These are the activations of a small neural network, seen along a few directions. Each row is one input.
In each table, some parts of the input vary, and every possible input appears once, in random order.
A made-up example of a description, with smaller parts first: one of 3 separate values, together with either a single point or one of 11 places along a line or (one of 5 places around a ring, together with one of 6 places along a line).
Shared parts are said once, and a part with two or three values counts as separate values.
In the rows, 128 means zero.

Other details of the inputs vary at random and push rows far along two fixed directions, the same in every table; ignore that.
These rows show it; all are for the same input, with only those details redrawn:
[125 113 104 113 102 131 149 115 113  93 123 122 130 132 116]
[113 129 101 159  89 185 152 159 174 241 102  42  90 114 190]
[166 135 186  67 129 138   7 142 172 128 135 156 159 154 127]
[116 105  84 121  96 125 184 104  93  72 121 121 126 129 108]
[135 115 121  98 108 126 121 115 117  83 127 138 141 139 110]
[144 130 150 100 114 151  69 144 167 160 123 116 135 139 145]

Table:
R1: [123 108  97 109 102 122 160 105  99  67 125 132 134 134 105]
R2: [106 132  88 120 165  94 151  93  79 122 127 163  97 145 117]
R3: [112 121 108 143 136 122 166 101  94  59 144 156 142 115 112]
R4: [152 140 218  73 166 142  19 141 159 127 146 135 165 160 123]
R5: [145 154 134  96 142 109  59 127 134 202 118 161 113 152 147]
R6: [123 132  95 190 104  87 207 141 126 141 124 138 113  82 128]
R7: [163 169 230 121 167 114  27 145 157 136 160 170 178 129 132]
R8: [ 96 124 111 168 128 194 148 158 180 232 112  45  80 116 189]
R9: [ 92 134  82 142 155  96 217  92  51 145 121 115  97 140 125]
R10: [126 136 154 129 144 122 139 110  95  79 147 142 164 126 113]
R11: [146 155 200 155 165  96  99 163 158 162 145 148 144 108 132]
R12: [109 146 124 220 140 137 171 178 189 245 122  91  79  77 184]
R13: [124  95 115 103 156 136 118 125 123  73 120 133 117 151  89]
R14: [123  91  71 115 106 127 180 118  97  75 106 114 110 140  88]
R15: [123 157 109 208  89 157 162 163 172 251 117  77 102  82 198]
R16: [171 152 188  90 127 132  10 141 166 134 143 177 177 134 138]
R17: [116 131 112 167 139 100 174 105  96  60 150 170 136 104 109]
R18: [120  97 118 109 150 127 169 115  86  63 122 108 127 152  78]
- Describe the family of inputs behind these rows. => one of 3 separate values, together with either a single point or one of 5 places along a line
- The inputs of R3 and R16 match in every part but the choice among 3 separate values. If R17 is changed in the same way as R3 into R16, which row does it become? => R15
- Change only the choice among 3 separate values in R14. List by row number the other rows that result. => R13, R18
- List by row number the other rows that have the choice among 3 separate values in common with R9. => R4, R7, R10, R11, R18
